A small network was trained on made-up records. Each row is its average activation on records with the value named, seen along a few directions.
Related values have similar rows: they may be neighbours, one step apart, or belong to one group.

Other fields shift rows strongly along one fixed direction, in all tables alike. That doesn't count.

Field G:
g17: [-13 -16  -9 -12  30 -23  24 -13  -1  17 -19]
g12: [-13   3  11 -26   0  -2  34   5  -1  -5  -1]
g6: [ 19   3  -4 -12  -2   4   2 -30  17 -19  18]
g7: [ 18   7 -27  -4 -11 -12 -18  33  -4 -13  38]
g20: [ 18  57 -13   1 -55  -1  -5   6 -50 -12  22]
g15: [ 25 -14   8  17 -19  12   1  11 -17  17 -15]
g18: [-24 -34 -22  20  30  -8   0 -33  49  -6 -17]
g19: [-28  -4  -7  21   5 -24  -8 -17  39  21   5]
g8: [-50 -47  18  14  35   4  19   5  -4 -17 -15]
g1: [ 31  51 -26 -17 -43  -5   2   2 -59  -6  41]
g14: [-42 -14  19  -2  25   2  24   5   3  -4 -14]
g2: [ 20   6 -12   4  -8 -11  -3 -36  14   0  21]
g16: [  7 -13 -13  26 -10  21  -4  12  -5  15 -37]
g22: [ 25  21  44 -31 -33 -12 -12  -8 -26  -4  14]
g21: [-54 -43  28   3  14  -5 -14  -4  10   7 -29]
g11: [ 26  14  -8   9  27  10 -19  13  15   9   3]
g5: [  8  13 -18  17 -29   6  -2   9 -23   7 -14]
g9: [ 56  29  10 -13  -9  10 -19  10   3  -2  33]
g10: [-60 -55   9   5  11  29 -10   8  28  19 -44]
g4: [ 52  54  26 -49 -45 -14  32  -1 -45  -4  55]
g13: [-32 -30 -28  29  76  18 -14  16  25   1 -35]
g3: [ 12  13  12   1  11   2  -9   6  31 -21  -8]
The values of G form a ring.
Going along G from g11 by way of its neighbour g13, in what order are g15, g1, g16, g5 met?
> g1, g5, g16, g15
Name the neighbours of g4, in listed order.
> g17, g12
Name the neighbours of g21, in listed order.
> g22, g10
How many steps from neighbour to neighbour lead from g3 to g8, at the fewest?
> 9
